Each row below holds a small network's activations on one input, seen along a few directions.
In each table, some parts of the input vary, and every possible input appears once, in random order.
Descriptions start from the smaller parts, as in this example, which fits no table here: one of 8 places around a ring, together with either a single point or one of 11 places around a ring or (one of 3 separate values, together with one of 6 places along a line).
Shared parts are said once, and a part with two or three values counts as separate values.

A family of inputs:
r1: [-18.6 -15.1 -16.6  14.6  12.4  -6.2   3.2  -7.9 -35.5  -1.5  27.1  15.1
   9.7  -0.3  -1.2 -11.9  10.5]
r2: [ -5.4 -13.2   1.8  -1.2  18.9  -6.4   5.5  -9.9   0.0   3.9  10.5  28.1
   5.7   3.3 -15.4  12.3  -1.8]
r3: [ -7.1 -12.8   5.6 -11.7  24.6   2.8  -1.7  -7.0   7.4  13.4 -10.2  17.7
  -8.5   1.7 -20.7 -21.5  -3.6]
r4: [  3.6 -22.6  -7.2 -12.5   6.9  -5.7  17.4 -12.9   8.4  -2.2  19.9  29.9
 -11.9   6.2  -9.4   6.0 -12.1]
r5: [ -3.0   4.2   8.5  11.5 -20.3  -3.6  -9.7  13.8  -2.4 -11.0   8.9 -10.2
   3.7 -15.4   5.9 -13.1  26.1]
r6: [ 17.3   8.5  14.8  -9.5   8.6  -1.1  -4.6   9.3  13.2   8.9 -38.7   1.6
  -1.8  16.6 -12.1  -0.8  -8.9]
r7: [  5.7  34.3  14.9 -16.5  -9.4  -1.0 -22.2   2.7   9.5   4.9 -19.8 -30.7
  -0.5  -8.2   8.0  -5.7  -7.2]
r8: [ -4.6 -21.3 -18.4  13.9  15.9   6.1  -2.4  -4.9 -28.4  -5.0  16.9   9.1
   6.8  -6.4  -3.0 -26.2  20.8]
r9: [  7.1  31.2  11.4  -9.0 -16.7  -8.5 -13.8   2.6   0.5  -2.6   1.4 -21.6
  15.8  -6.4  11.8  28.4  -5.6]
r10: [-20.7 -13.6 -13.3   4.5  19.5   1.6  -0.6  -5.8 -26.9   7.4   4.5   5.2
  -2.9  -6.0  -5.4 -46.3   8.5]
r11: [-15.5  11.6  14.6   6.1 -13.4 -11.4  -5.8  11.8  -1.7   3.5  -3.0 -17.9
  -8.4 -13.7   5.0 -32.6  14.5]
r12: [ -7.3 -23.8 -24.8   7.9   2.8  -8.4  19.4 -11.7 -24.2  -5.2  37.2  14.7
  -5.2   2.7   6.7 -20.2  -1.3]
r13: [ 15.4   8.4   7.2  -1.5  -1.7  -8.9  -0.8   4.3   7.8  -1.7 -18.8  14.3
  14.2  16.5 -11.2  32.4  -7.0]
r14: [ 20.8  26.4  10.7  -8.3 -12.4   4.9 -21.3   6.2   7.8  -9.3  -8.1 -26.2
  12.3 -10.6  11.2  13.4   3.1]
r15: [-14.9   9.2  10.7  13.4 -20.1 -19.5   1.3  11.6  -8.5  -3.8  19.4  -8.1
   9.1  -8.6  11.3   1.1  17.1]
r16: [ -8.7  -1.8  -0.1   1.8 -35.4 -18.8   8.0   4.1   0.7 -13.6  26.2  -4.8
  -9.7  -7.5  13.0  -4.5   6.0]
r17: [-46.2  -7.1 -33.6  28.0  29.8  94.2  27.4  -9.2  27.5  38.6 -47.8 -36.4
 -36.4   3.7  12.9  24.5 -34.0]
r18: [ 29.5   2.1   6.6  -1.5   1.7   5.0  -9.2   8.3  13.9  -7.6 -27.8   8.4
   9.7  13.0 -13.2  17.8   1.9]
r19: [ 23.7  -2.3   0.3 -13.1 -13.3  -8.2  10.3  -0.9  15.7  -9.6  -9.9  15.4
  -3.9  21.3  -3.7  26.4 -16.9]
r20: [ 11.8 -21.8   3.3   0.5  24.9   5.8   0.5  -4.3   4.8   1.9   1.9  19.2
   2.5   0.0 -14.4  -1.9   6.6]
r21: [ 17.1  19.5   3.5 -17.4 -23.2 -12.6  -0.9  -0.1  10.4  -9.4  10.0 -22.7
  -0.3  -2.2  23.9  22.6 -16.7]
Q: What is each input in this table made of?
A: either a single point or (one of 4 places along a line, together with one of 5 places around a ring)
Q: Start at r4 and move only the place on the line of 4, one step at a time. The first step leads to r2. Which rows follow, in order?
A: r20, r3

A family of inputs:
r22: [ -3.8  -7.0  -0.8   1.5 -37.5 -52.0   4.9   2.5 -27.0 -26.9  64.1   8.1
   4.9 -15.1  15.9 -28.8  24.2]
r23: [-53.3 -40.9 -44.1  25.1  62.9  95.1  33.2 -22.3   9.7  45.5 -42.9   7.1
 -39.3  14.5 -17.0   2.0 -32.9]
r24: [ 19.9  -4.1   6.2 -11.8 -17.9 -67.2  -4.3  -3.2 -31.8 -27.9  60.1  29.2
  28.8  -2.9   2.8  -5.3  17.7]
r25: [ 25.4  26.7   2.0 -16.1   0.6  33.3  -3.2  -3.0  36.6   8.6 -42.9 -23.3
  -1.6  14.6   7.9  62.7 -37.9]
r26: [ 12.0  29.4  14.0 -18.7   8.0  37.9 -12.9   4.0  41.8  19.6 -66.1 -31.2
 -15.5   6.9  -3.5  18.6 -29.0]
r27: [-43.9 -76.6 -43.3  31.4  50.5   0.8  31.0 -24.2 -56.7   4.9  61.9  54.7
  -9.1  -5.3 -17.9 -71.1  26.5]
r28: [ 24.6 -13.5  19.7  -2.9 -13.8 -69.9  -3.4   8.8 -21.3 -25.4  40.9  42.0
  26.4   3.2 -12.4 -15.8  31.5]
r29: [ -2.6  38.3   5.4   6.9  -3.4  53.5 -16.4  10.9  27.2  16.6 -57.4 -54.2
  -5.1  -4.8  13.6  29.7 -13.3]
r30: [  6.9  -1.2  18.6 -13.7  -9.7 -62.8 -14.1   3.3 -26.2 -16.6  37.0  20.6
  14.9 -10.4  -8.4 -49.2  26.8]
r31: [ -8.7   7.4   9.9  10.6 -22.7 -46.3 -19.1   9.7 -40.4 -20.9  46.6  -1.7
  24.9 -23.1   7.6 -37.5  43.1]
r32: [ -5.8  24.6  -2.3  -3.6 -20.3  45.6   7.0   3.6  41.4  12.3 -39.3 -42.3
 -25.6   2.8  19.4  42.2 -32.9]
r33: [ 29.3  16.9  14.8  -8.7   3.2  31.9  -2.8   9.8  46.7  10.0 -62.0  -9.2
  -3.7  19.8  -8.2  52.6 -23.9]
Q: What is each input in this table made of?
A: one of 2 separate values, together with either a single point or one of 5 places around a ring
Q: Changing only the choice among 2 separate values turns r25 into r24. The same change can be made to r26. Which row results?
A: r30

A family of inputs:
r34: [ 51.2  34.6  33.5 -39.2 -18.6 -72.0 -31.1   0.6  -7.7 -26.3  24.8  11.9
  43.3  -1.9  -0.7  19.6   5.2]
r35: [ 24.8  24.1   2.0  -5.7 -45.3 -22.3 -15.1   6.2  -7.8 -33.5  43.1 -29.5
  21.2 -19.5  33.5  25.2  14.3]
r36: [-39.1 -16.1 -20.0  25.8  67.3  91.1   2.2  -8.4   8.9  44.9 -62.8  -8.2
 -17.6   4.9 -24.3  -1.8 -11.5]
r37: [-63.3 -35.9 -32.4  18.2  -4.3 -11.2  22.5 -15.0 -48.3  -1.2  69.8   6.1
 -23.1 -24.5  15.5 -70.9  17.3]
r38: [  1.9  16.1  33.2  -4.2 -26.8 -90.2 -26.7  15.3 -41.1 -23.6  45.6  17.5
  31.3 -15.8  -7.5 -58.8  47.8]
r39: [-53.7  16.2 -30.0   9.6  16.9  83.2   1.2  -9.8   7.9  37.0 -49.7 -57.1
 -39.0 -10.1  14.1 -19.2 -30.4]
r40: [-13.8  54.4   6.0  22.1 -27.2  50.4 -28.9  24.4  10.9   9.1 -56.6 -84.6
  -5.1 -21.6  30.8  -0.4   9.2]
r41: [ -8.8 -32.4 -22.4  18.9  25.8  41.3  39.5 -11.8  22.9  18.7 -23.6  35.8
 -11.8  35.0 -15.3  64.5 -29.6]
r42: [ 36.1  43.5  43.4 -31.2 -38.3 -41.3 -12.8  15.6  38.8  -7.8 -22.5  -2.0
  16.2  12.7  -0.1  63.0 -20.6]
r43: [ 11.9 -45.8   9.7  -0.4  20.4 -50.2   3.1   3.6 -26.1 -13.2  32.4  55.6
   4.2  -1.2 -31.5 -76.3  40.3]
r44: [  5.1 -44.6 -26.7   7.3  49.9  11.7  20.5 -25.1 -18.8   3.9  32.1  47.2
  12.2  12.9 -16.1  22.6  -8.6]
r45: [ 22.8   3.7  10.7  -4.7  39.0  39.8 -18.9   9.6  21.6  21.2 -92.6  -6.3
  -8.7  20.5 -28.4 -24.8  -6.4]
r46: [ 11.1  36.2  11.9   4.3 -64.2   9.6   4.9  19.0  38.5 -14.9  -5.7 -41.3
  -5.5  -4.9  34.2  67.2 -11.0]
r47: [ 10.6  61.6  38.4 -14.5  -2.1  -0.9 -45.7  22.5  10.6  16.1 -72.7 -44.3
  17.1  -0.1  -4.0  -6.4   1.1]
r48: [ 49.3 -14.1  15.3 -21.8   4.2  -3.6  15.7   4.3  51.7  -1.5 -41.7  35.6
  -9.8  37.0 -22.4  44.4 -27.6]
r49: [-49.2 -66.8 -23.8  34.9  46.5  -3.6  25.2 -13.1 -46.8   7.4  56.9  56.0
   0.4 -10.5 -24.4 -54.4  35.2]
r50: [-25.8   2.3   6.0  24.2 -50.1 -38.7 -10.8  15.9 -35.0 -27.1  68.9 -23.8
   7.8 -41.5  26.4 -50.4  55.7]
r51: [ -9.8 -12.4 -36.7  -8.9   0.4   3.1  19.3 -27.1 -19.3  -5.7  45.7  -2.9
 -10.6  -1.2  23.0   6.7 -26.1]
r52: [-26.3  -1.0 -24.1  -5.4 -18.1  39.8  37.4 -18.3  36.5  13.5   1.8 -14.9
 -40.0   7.8  20.1  49.1 -51.9]
r53: [ 64.8 -23.5   5.9 -29.4  24.6 -35.9  -1.7  -8.2   2.8 -17.0   6.7  49.2
  17.5  21.9 -23.1   1.2  -2.4]
Q: What is each input in this table made of?
A: one of 4 places along a line, together with one of 5 places around a ring
Q: Changing only the place on the ring of 5 turns r45 into r40. The same change can be made to r43. Which row results?
A: r50
Q: Change only the place on the ring of 5 in r51. List by row number the other rows that result.
A: r34, r35, r44, r53
Q: Start at r47 and move only the place on the line of 4, one step at a time. The first step leads to r42. Which rows follow, in order?
A: r34, r38
Q: Change only the place on the line of 4 in r39. List by row number the other rows that result.
A: r37, r51, r52
